These are the activations of a small neural network, seen along a few directions. Each row is one input.
Each table varies a few parts of the input and shows all the possible inputs, shuffled.
Descriptions start from the smaller parts, as in this example, which fits no table here: one of 2 separate values, together with either a single point or one of 11 places along a line or (one of 6 places along a line, together with one of 8 places around a ring).
Shared parts are said once, and a part with two or three values counts as separate values.

Other details of the inputs vary at random and push rows far along two fixed directions, the same in every table; ignore that.

A family of inputs:
r1: [ 55.4  81.9  27.9  29.3 -26.9   0.6  -4.1  23.8 -68.8 -35.1  42.3 -34.4]
r2: [  7.0  23.1 -76.5  80.8 -24.0  28.5  43.3 -90.0 -52.0  39.5  48.6 -37.0]
r3: [ 11.5  39.3   6.2  39.9 -17.9 -21.5   0.7   7.8 -34.3 -21.2  14.3  -4.6]
r4: [ -8.3 -21.8  46.4 -56.6  19.0   1.8 -29.6  36.7  33.6 -19.3 -29.3  32.9]
r5: [-36.2 -37.2 -18.9   2.2   4.2   1.4   4.9  -0.6  47.5   9.4 -24.0  44.4]
r6: [  1.6 -35.5  -2.3 -35.1   0.1  20.4  11.3   8.4  53.3 -10.5 -33.6  32.0]
r7: [ 72.0  68.8  28.8  28.2 -16.1 -14.8 -13.3  32.6 -84.5 -31.2  40.9 -63.7]
r8: [-11.7 -51.6 -42.2 -32.0   5.4  35.5  21.0 -43.8  60.1  55.6 -20.7   9.9]
r9: [-15.5  -6.2  66.9 -25.6  24.3 -49.6 -40.9  62.9   7.0 -48.6 -31.6  36.2]
r10: [ 25.1  76.8  39.6  -3.3  -6.3 -17.6 -18.3  44.6 -41.1 -72.0  50.6 -61.3]
r11: [-43.4 -52.3 -32.5  13.1   5.0  21.9  18.9 -37.9  57.3  30.7 -22.4  38.8]
r12: [ 34.9  59.6  41.9  -3.0  -1.6  -5.4 -31.7  40.2 -68.9 -35.9  25.5 -28.6]
r13: [ 34.7  67.3  23.1  58.1  -7.6 -38.9 -28.4  37.0 -82.6 -21.3  36.7 -46.9]
r14: [-10.7   0.4 -62.7  56.5 -21.6  18.5  32.2 -72.7 -26.2  68.3  26.7 -37.7]
r15: [ 32.1  33.9 -64.6  49.6 -26.5  57.6  43.4 -78.7 -49.1  38.4  56.7 -45.3]
r16: [  6.0  11.4 -62.4  36.8 -22.6  70.5  32.8 -64.2 -18.2  48.4  39.1 -26.2]
r17: [-19.5 -53.1 -25.8 -23.1   6.7  46.3  11.0 -36.3  62.5  58.4 -17.3  10.4]
r18: [ 15.8   4.2  63.2 -68.4  21.9 -31.7 -33.4  64.8  14.5 -52.9 -32.9  30.6]
r19: [ 21.7  22.1 -61.6  38.8 -17.7  57.4  44.7 -86.1 -76.8  45.7  54.0 -63.3]
r20: [ -7.5  -8.4  53.4 -39.3  22.9 -62.9 -34.6  59.9   9.6 -53.7 -34.9  41.2]
r21: [-20.2 -46.4 -35.3 -30.4  -3.6  39.3  22.9 -39.9  60.7  63.3 -21.4  10.6]
r22: [-33.0 -59.4 -42.9   4.3   1.9  11.0  34.1 -34.5  53.0  21.1 -28.5  37.8]
r23: [ 23.1  40.9   8.3  61.1 -10.3 -19.0 -16.2   1.1 -63.1   1.3  37.2 -43.9]
r24: [-21.1  -7.4  52.0 -35.9  14.9 -51.6 -28.7  54.1  15.0 -38.7 -42.0  39.5]
r25: [-38.3  -6.1  45.3 -39.1  13.1 -60.6 -24.7  62.4  51.9 -72.3 -10.8  17.3]
r26: [-34.8 -26.6  29.3 -30.3  23.4 -32.2 -24.6  40.8  23.0 -19.2 -35.8  42.5]
r27: [-44.1 -66.9 -39.6 -12.2  11.0   8.1  25.6 -44.5  31.9  30.9 -28.8  25.3]
r28: [-23.2 -50.8 -40.1 -25.6   6.6  45.9  18.1 -32.1  57.9  65.7 -12.9  12.5]
r29: [-11.0 -30.4  -0.5 -22.6   5.7  37.7   5.5  -5.0  58.6  10.5 -19.4  33.8]
r30: [ 49.5  72.5  25.3  53.8  -4.4 -52.6 -18.4  26.8 -85.5 -30.5  36.4 -49.5]
r31: [  8.6  13.1  66.6 -62.5  12.4 -25.6 -32.4  64.9  10.8 -44.0 -31.3  26.2]
r32: [-20.6 -55.0 -16.4  -7.7   8.5 -18.4   9.0  -2.6  43.1  19.3 -31.4  20.5]
Each input here is: one of 2 separate values, together with either a single point or (one of 3 separate values, together with one of 5 places along a line).
- Changing only the choice among 2 separate values turns r31 into r24. The same change can be made to r4. Which row results? => r9
- Which other rows does r16 become when the place on the line of 5 takes its other values? List them by row number. => r1, r6, r15, r29
- Which other rows does r13 become when the choice among 2 separate values takes its other values? List them by row number. => r28

A family of inputs:
r33: [-39.4 -40.2 -46.5  36.9   5.5  41.0  18.0 -51.6  -3.9  34.8  -7.3   9.2]
r34: [ 24.2  24.1  30.5 -53.2   8.1 -27.0 -34.7  63.5   3.0 -19.3 -19.0 -17.4]
r35: [ 28.5  30.3  34.0 -44.0 -17.4 -23.0  -9.2  48.5  15.0 -55.9 -18.0   4.3]
r36: [-17.9 -13.1  31.8 -61.1   2.9  -7.8  -7.7  39.5  81.8 -27.4 -39.8  19.1]
r37: [-29.1 -19.5  18.8   4.0   9.5 -53.9  -3.3  27.8  65.2 -12.3 -34.4  34.8]
r38: [ 34.8  34.4  60.6 -20.1  16.1 -23.4 -31.3  10.4 -48.9 -28.4  10.4  -9.6]
r39: [-34.7 -32.7  34.2  -5.4  11.0 -25.8 -41.1  45.8  37.7 -33.1 -21.3  29.3]
r40: [ 47.7   5.6  20.4 -17.5  12.8  -4.6 -19.5  51.7   0.4   6.5  -3.2 -21.1]
r41: [ 40.8  78.9   9.7  49.7  -3.3  -6.5   2.7 -21.9 -73.2 -36.5  73.7 -77.6]
r42: [ 20.6 -39.2  53.7 -54.6  11.9   9.0 -17.1  34.7  48.4  16.7 -49.3  42.6]
r43: [-44.3 -50.6 -42.9 -29.4  -8.5  14.4  46.8 -39.8  47.1  18.4 -14.8  17.1]
r44: [  2.5 -10.6 -30.7  27.9 -17.1  63.3   7.9 -32.1  25.3  51.6  30.2 -11.2]
r45: [ 39.2  93.2  23.2  23.3 -19.5  17.7 -18.7  25.0 -83.3 -29.4  34.5 -36.2]
r46: [ 14.2  16.8  20.5  14.6   1.9 -58.2 -13.4  46.4 -12.9 -38.4 -22.5  45.6]
r47: [ -5.7   4.4 -39.0  72.9 -14.2  12.5  27.5 -55.3 -38.8  12.5  39.1 -61.4]
r48: [ 13.7  37.3  21.5  -6.4   6.1 -40.5 -18.2  48.5 -61.5 -20.5  23.6 -47.1]
r49: [-45.9 -41.7 -29.6 -20.4  15.5  37.9  -0.9 -49.4  65.0  29.4   7.9  21.7]
r50: [-17.2 -44.6 -29.1  26.2  -4.5  22.6  15.2 -71.0 -26.0  55.4  -4.4 -13.0]
r51: [ 12.0  -7.5  15.8  13.3  -5.9 -38.3  -1.5  23.7 -10.9 -51.0 -11.3  -2.2]
r52: [ 41.2  51.7  22.7 -19.8 -14.6  -5.5 -13.6  41.4 -38.8 -49.6   1.2   0.8]
r53: [-30.8  -3.9 -42.2  50.0  -1.2  10.6  17.0 -41.6  -2.3  45.2  -3.3  25.0]
r54: [  8.9  64.8   9.4  43.2 -18.5 -12.9  15.0  -0.3 -72.0 -27.5  59.7 -70.5]
r55: [ 68.3  72.5  36.5  48.2 -17.0   0.4  -2.8  34.8 -50.3 -31.2  50.1 -62.6]
r56: [ -7.7 -36.9  20.2 -70.6  46.5 -28.5 -27.7  33.7  53.6 -11.9 -33.6  19.4]
r57: [-22.2 -31.0 -65.7  27.5   5.1 -14.2  17.0 -43.3  14.6  74.0  -6.8  -6.8]
r58: [-20.4 -21.0  24.8 -51.1  11.9 -23.3  -2.2  50.4  16.6 -44.4 -32.7  50.2]
r59: [ 53.9  14.0  39.4 -15.5  -8.8 -11.5  -2.4  54.6  16.4 -41.7  -9.6   7.6]
r60: [-41.1  -4.0 -27.2   8.1   0.4  36.9  22.5 -29.1 -18.6  23.8  11.4   4.2]
r61: [-33.9  -9.5  32.6   1.5   6.5 -52.3 -39.3  49.9  53.4 -16.3 -24.9  52.7]
r62: [-71.8 -45.7 -31.5 -17.0  -2.2  30.1  11.5 -29.7  51.7  36.0   3.5  18.2]
r63: [  5.9  26.9  44.5 -20.9  29.9  -6.6 -29.5  34.8 -11.2 -48.9  -2.5  24.0]
r64: [-16.5 -29.2  40.3 -20.9  11.2 -52.8 -20.9  21.5  31.0  13.9 -53.7  56.7]
r65: [ 50.8  63.1  -5.3  31.4  -0.5   3.7   2.2 -18.9 -89.9 -38.9  54.0 -31.7]
r66: [-35.8 -77.8 -53.9  -3.6  19.3   6.4   9.3 -33.2  33.1  52.9 -26.7  -6.8]
r67: [  3.9 -12.5 -56.1  55.6 -12.3  23.3  27.1 -52.7 -54.8  12.1  20.0 -16.4]
r68: [ 27.2  23.0 -41.9  55.3 -14.9  79.0  27.4 -47.2 -39.8  52.3  38.7 -26.2]
r69: [-17.1 -23.8 -62.1  38.1 -19.0 -10.0  43.2 -60.0  25.2  38.0  -4.7  14.8]
r70: [ -3.1 -30.4  24.8 -62.6  21.7 -25.8  -2.5  19.3  65.6 -49.6 -33.1  41.9]
r71: [-19.0 -37.9 -15.0 -51.8  -8.2  42.8  11.9 -49.2  39.3  60.9 -34.0  16.7]
r72: [ 66.3  38.2  12.3  20.6 -10.9  17.7   2.2  27.9 -46.7 -22.5  19.8  -6.7]
r73: [-29.4 -23.2 -23.4  -5.8  -9.5  28.8  28.4 -64.2 -26.1  58.4   8.4 -12.8]
r74: [-21.6   7.2 -39.9   3.6 -26.1  54.2   4.4 -43.2  20.1  42.4  24.6 -18.7]
- What do these inputs look like to the network? => one of 6 places along a line, together with either one of 2 separate values or one of 5 places around a ring
- Changing only the place on the line of 6 turns r43 into r59. The same change can be made to r60. Which row results? => r68
- Changing only the place on the line of 6 turns r72 into r65. The same change can be made to r40. Which row results? => r56
- Which other rows does r40 become when the choice among 2 separate values takes its other values? List them by row number. => r42
- Which other rows does r49 become when the place on the line of 6 takes its other values? List them by row number. => r39, r44, r61, r62, r74
- Which other rows does r71 become when the choice among 2 separate values takes its other values? List them by row number. => r34

A family of inputs:
r75: [ 34.5  41.1   8.1   7.0  -5.2  -0.5  -9.0  -1.3 -56.6   4.6  26.3 -44.3]
r76: [ 19.5  38.9  33.3  -7.4  -7.7  -4.9 -15.3  30.9 -15.3 -33.8   7.4   2.8]
r77: [-14.4 -22.9 -44.8  -3.0  -5.9  35.4  27.0 -44.4  39.1  29.5  10.5 -12.6]
r78: [-11.7 -11.7  49.7 -58.8  12.1 -15.2 -26.4  63.8  52.5 -38.7 -40.8  43.1]
r79: [ 29.2  32.9   5.5  21.4  -4.3  18.5  -3.6  -7.4 -51.9   2.6  34.3 -40.2]
r80: [ 16.8  33.7  -8.5  66.1 -10.8 -23.6  -1.1  -5.9 -62.6   6.0  25.2 -21.8]
r81: [ 24.1  20.7  22.8  -8.1  -6.3  -8.3  -4.1  29.7   8.3 -38.5   2.2   2.3]
r82: [ 22.9  32.6  -8.2  18.3 -14.0  11.5  11.9  -8.7 -22.2 -10.0  34.5 -39.9]
r83: [ -1.3 -23.5 -34.1   5.8  -3.0  48.7  20.0 -50.0   6.7  40.9   5.6   0.4]
r84: [ -2.1  -1.2  26.2  15.4   5.7 -47.4 -22.7  43.0  -4.8 -18.0 -19.2  17.3]
r85: [-45.8 -42.3 -52.4  15.4  -0.4  10.2  28.6 -52.8  18.3  28.2  -5.3  10.6]
r86: [ -3.0  29.6  -1.0  39.5  -4.8 -27.9   2.3  -7.3 -52.4 -22.1  30.2 -29.0]
r87: [-40.0 -33.7  35.9 -38.4  24.2 -54.4 -23.9  48.3  51.2 -44.0 -40.8  44.9]
r88: [ 24.2  22.6  26.3 -12.0  -1.2 -11.1  -7.5  41.3   8.3 -42.1  -0.5   4.1]
r89: [ 32.0  32.5   1.9  23.9  -4.3  22.0  -1.2  -6.9 -51.9   0.6  27.9 -27.6]
r90: [-10.4 -31.8 -44.5 -13.0  -1.8  41.5  26.8 -59.2  12.1  64.5  -0.9 -13.0]
r91: [ -1.1  -2.6  32.2  10.9   6.1 -49.6 -22.0  40.8   4.6 -22.6 -26.2  31.0]
r92: [ 30.2  26.3   8.9  13.5  -4.8  15.5  -8.8   6.5 -44.0  -5.0  23.1 -26.4]
r93: [-41.7 -45.7 -12.0 -45.7   8.2  28.1  10.6 -15.0  74.6  24.5 -29.5  31.3]
r94: [-29.2 -60.4 -35.2 -37.2   2.1  33.0  25.5 -22.2  87.5  23.9 -29.5  30.5]
r95: [ -9.8  -2.8  26.3  10.3  10.5 -50.6 -25.8  37.4   4.3 -14.6 -16.3  12.6]
r96: [ 23.1  51.1   6.4  19.9 -14.2  13.3  -0.8   2.5 -43.6 -12.4  33.0 -22.6]
r97: [-26.8 -27.9 -38.5  36.1  -2.9  -1.5  16.3 -41.3   5.9  47.2   2.4  -1.9]
r98: [-32.8 -33.9  34.2 -34.0  22.6 -48.9 -16.9  49.5  47.0 -45.6 -47.6  59.0]
r99: [ 32.6  27.2  -4.0   7.7  -9.7  11.6   1.5  -9.6 -51.3  14.3  19.3 -32.7]
r100: [ 25.3  10.1  37.3 -33.2   8.4 -16.9 -19.0  42.4  -7.5 -18.0 -18.9  12.8]
r101: [-33.4 -29.8 -13.6 -33.7   4.6  24.8   4.9 -15.4  57.2  21.2 -14.6  19.1]
r102: [  4.3 -18.4 -36.6  -5.6  -5.7  37.7  24.2 -53.1   0.4  50.6  -3.8  -3.9]
r103: [-35.4 -28.6 -53.1  29.0  -5.0  12.5  32.4 -64.6   4.0  27.3   3.5   7.0]
r104: [ 19.8  18.1  31.7 -10.0   7.8  -3.6 -23.9  29.0 -18.1 -20.3   8.4 -13.0]
- Changing only one part turns r102 into r90. The same change can be made to r103. Which row results? => r86
- What do these inputs look like to the network? => one of 5 places along a line, together with either one of 2 separate values or one of 4 places along a line
- Which other rows does r92 become when the place on the line of 5 takes its other values? List them by row number. => r79, r83, r89, r104
